A small network was shown many inputs. Here are its activations along a few directions, one row for each input.
Each table varies a few parts of the input and shows all the possible inputs, shuffled.
A made-up example of a description, with smaller parts first: one of 5 places around a ring, together with either a single point or (one of 2 separate values, together with one of 4 places along a line) or one of 11 places along a line.
Shared parts are said once, and a part with two or three values counts as separate values.

A family of inputs:
r1: [ -3  43  35 -49  28   3  20 -52  -3  -3 -40  24  33]
r2: [  29   27  -37   44  -14  -45  -20   31    1   56 -107  -13   14]
r3: [ 26  25 -25 -62  38  -2 -53 -26 -16 -44  -5  28  75]
r4: [ 13 -36 -23  -9  46  -7 -57 -52   9 -60  60   0 -10]
r5: [  7  24 -50  60   8 -14 -17  70  -8  45 -62 -13 -59]
r6: [ 12 -50 -15 -13  28  17 -20 -49  -1 -47  89   1  10]
r7: [  6  12  -1  26 -10 -19  25  62 -43 -29 -47 -15 -53]
r8: [-21 -18  31  -4  30   5  11 -80  29 -26  18   9 -61]
r9: [ 17  32  -2 -54  41 -14 -21 -39 -18 -26 -29  42  42]
r10: [-13  25  29 -65  -7  21  10 -40  -8 -14  19  27  83]
r11: [ -2 -29  -1  -1  48 -10 -31 -66   7 -49  27  12 -40]
r12: [-30 -19  49  -6   1  18  43 -79  22 -21  45 -11 -39]
r13: [ 16 -50   1  52 -30 -56  15  -3 -11 -24 -24 -32 -71]
r14: [ 26  22  -9 -52  17   9 -18 -25 -12 -34  29  31 100]
r15: [  0 -67   9  45 -30 -39  27   1  13  12 -30 -40 -72]
r16: [-32  29  32 -46  29  40  15  10  13 -29  62   9  19]
r17: [ 21  11  25   7 -34 -45  34  24 -12  30 -82 -21  18]
r18: [ 10   6 -23  40  -4 -15 -15  75 -18  52 -32  -2 -46]
r19: [ -20  -72  -14   76 -108   47    0   37   67   80   78  -47   40]
r20: [  8 -47 -49  89 -13 -37 -25   3  15  40 -51 -29 -75]
r21: [  2  29 -24 -32  68   5 -38  20 -16 -56  51  28  16]
r22: [-13   4  23  24 -10 -26  30  68 -16  16 -41 -27 -45]
r23: [ 42  18 -21  32 -27 -37  -7  27 -20  68 -68  -5  21]
r24: [ 39  13 -13  -3 -38 -38  29  19 -38  -7 -87   0   4]
r25: [-46  40  48 -45  21  31  43  -6   6 -14  26   7 -17]
r26: [   3   -3  -21   20 -121   58    7   62   36   93   19  -16  115]
r27: [-34  36  30 -38  50  27  16  -8  -3 -21  -2  25 -34]
r28: [ 20 -56 -25  81 -17 -21 -19  -3  -2  52 -24 -18 -73]
r29: [-15  43  48 -62  -6  14  49 -52  -1   1 -14  18  44]
r30: [ -7  18  -1 -38  48  23 -22  22 -16 -41  75  12  38]
r31: [ -6  29 -16 -44  65  11 -20   8 -10 -46   8  45 -29]
r32: [-23 -38  22 -16   2  32  12 -64  19 -36  75   0  -8]
r33: [-31  -1 -13  43 -98  65  -1 105  35  81  63 -29  58]
Q: What do these inputs look like to the network?
A: one of 3 separate values, together with either a single point or one of 4 places along a line or one of 6 places around a ring
Q: The inputs of r6 and r30 match in every part but the choice among 3 separate values. If r28 is changed in the same way as r6 into r30, which row does it become?
A: r18
Q: A walk changes only the place on the line of 4. It starts at r13 and steps to r15. List the rest of the walk in order.
A: r28, r20
Q: Change only the choice among 3 separate values in r8. List by row number the other rows that result.
A: r1, r27
Q: Change only the place on the ring of 6 in r29. List by row number the other rows that result.
A: r1, r3, r9, r10, r14

A family of inputs:
r34: [ 11  16 -35  19  26 -35 -35  -4 -20  -5 -10  -1 -31]
r35: [ -5  36  17 -41 -15  24  18  -3   6  16 -12  13  70]
r36: [   5  -22  -22  106 -104  -53   20   93   22  114 -118  -59 -109]
r37: [-22 -61  -7  27  -3  27 -12 -25  27 -19  50   0  -5]
r38: [ -5  25  27 -49 -11  38  24 -20  33   7  41  18  27]
r39: [  4  18 -20   4 -47  19 -16  48  23  40  23   3  54]
r40: [ -9  -2  44 -49   9   3  11 -56  10 -40  48  -2 -15]
r41: [ -3 -43 -16  34  43 -10  -9 -25 -15 -20  29  -8 -35]
r42: [ -7 -12  27 -16  65 -12   9 -80 -32 -41  -2   9 -27]
r43: [ 13  42   5 -41  13 -13  -5  -2 -25  -6 -51   9  32]
r44: [ -1 -20 -18   2 -45  49  -5  27  41  13  60   7  20]
r45: [ 19  11  21 -18  62 -44  10 -15 -40 -50 -37  19  -8]
r46: [  0  12 -24  22   7   8 -11  63 -29 -10 -20  -9  27]
Q: What do these inputs look like to the network?
A: either a single point or (one of 2 separate values, together with one of 6 places around a ring)
Q: Change only the place on the ring of 6 in r42. List by row number the other rows that result.
A: r35, r38, r40, r43, r45
